A small network was shown many inputs. Here are its activations along a few directions, one row for each input.
In each table, some parts of the input vary, and every possible input appears once, in random order.
Descriptions start from the smaller parts, as in this example, which fits no table here: one of 3 separate values, together with either a single point or one of 9 places around a ring or (one of 5 places around a ring, together with one of 6 places along a line).
Shared parts are said once, and a part with two or three values counts as separate values.

Table:
r1: [-14.4   3.8 -14.6   8.0 -35.7  25.2 -25.3  31.6  13.2  23.9 -10.8  29.6
  33.8  14.4 -27.2  26.7   0.3  -7.8  -3.9  20.9]
r2: [ -3.2 -47.9  37.2  26.4   3.3   8.2  -6.8  -2.1  14.1  33.5 -63.3   2.8
   4.3  -7.6 -12.7 -16.6  11.1 -11.2  18.0  47.5]
r3: [ -1.6  -9.0 -30.9 -29.1  -7.3   8.7  -0.7 -30.9 -21.2   5.1  49.5  10.8
   6.0   2.6 -29.2  21.1  10.4  -5.2 -15.8  -0.6]
r4: [ 56.7  76.1 -21.9  12.8  40.9 -27.0   5.5 -12.5  15.0 -53.4 -36.9  -5.8
 -25.0  -4.8  13.7 -21.4  19.4  34.9  16.0 -50.3]
r5: [  9.1 -19.6  26.9 -18.7  -3.3  -6.2  39.8  -7.1 -16.1   6.9  55.6   2.7
  -0.6   7.6  37.1 -39.3  17.3  -9.3  -6.6   4.0]
r6: [-14.9 -17.9  30.0 -15.6  -2.7  -6.6  28.0   1.8 -16.7   0.2  58.7 -20.1
  -8.1   3.7  54.3 -13.0 -18.1  -6.2 -16.9  -5.0]
r7: [-33.2 -41.5  37.9  28.0  -1.1   7.1  -8.6   6.5   6.7  27.7 -61.6 -25.0
 -10.2 -10.7  -3.3   5.3 -21.0 -11.9  10.2  40.8]
r8: [ 31.2  80.5 -19.4  15.5  44.5 -20.6  -1.3   3.4  -0.4 -59.5 -31.3 -34.3
 -31.9  -3.9  24.0  -2.0 -18.5  32.5  14.5 -61.2]
r9: [-22.3  -6.0 -13.0 -31.5   1.4  -0.7  -0.8 -16.4 -18.3  -1.7  53.2 -10.1
   4.6 -33.6 -25.1  10.4 -25.5  -9.2 -20.4 -11.3]
r10: [-36.4  11.3  -1.3   5.5 -32.1  13.5 -15.4  43.2   7.3  15.7  -7.5   0.2
  24.9 -21.5 -30.8  11.4 -33.7 -14.3  -3.6  16.6]
r11: [ -2.9 -18.8 -22.6 -34.5   4.1 -15.1  -2.6 -23.4  -9.7  -1.1  47.3   9.6
  13.4 -20.1 -37.9  -8.7  12.8 -15.8 -13.7 -10.7]
r12: [  7.2 -26.5  11.4 -11.0 -17.7   0.0  28.1 -19.0 -17.0   1.5  55.9   7.2
 -11.6  35.8  50.8  -1.8  13.9  -1.0 -12.0   4.9]
r13: [-16.3 -51.5  30.9  24.0   1.3  33.3 -16.3   6.3  12.8  37.3 -61.8  10.8
   0.9  21.2  -0.1  14.3  12.9   6.8  16.5  35.9]
r14: [-11.5  -9.6 -11.2   4.4 -29.1  -4.3 -26.0  32.5  26.7  13.6 -12.7  30.7
  34.4 -12.7 -35.6  -0.6  -0.4 -18.0  -0.6  14.8]
r15: [ 52.5  76.5 -39.4  15.8  33.4 -15.6   2.3 -13.9   3.7 -50.0 -34.3  -9.0
 -34.9  29.7  21.9  14.3  19.2  35.8  18.2 -46.2]
Question: Describe the family of inputs behind these rows.
Answer: one of 3 separate values, together with either a single point or one of 4 places along a line
Question: The inputs of r7 and r2 match in every part but the choice among 3 separate values. If r9 is changed in the same way as r7 into r2, which row does it become?
Answer: r11
Question: Which other rows agree with r3 in the choice among 3 separate values? List them by row number.
Answer: r1, r12, r13, r15
Question: Which other rows does r5 become when the choice among 3 separate values takes its other values? List them by row number.
Answer: r6, r12
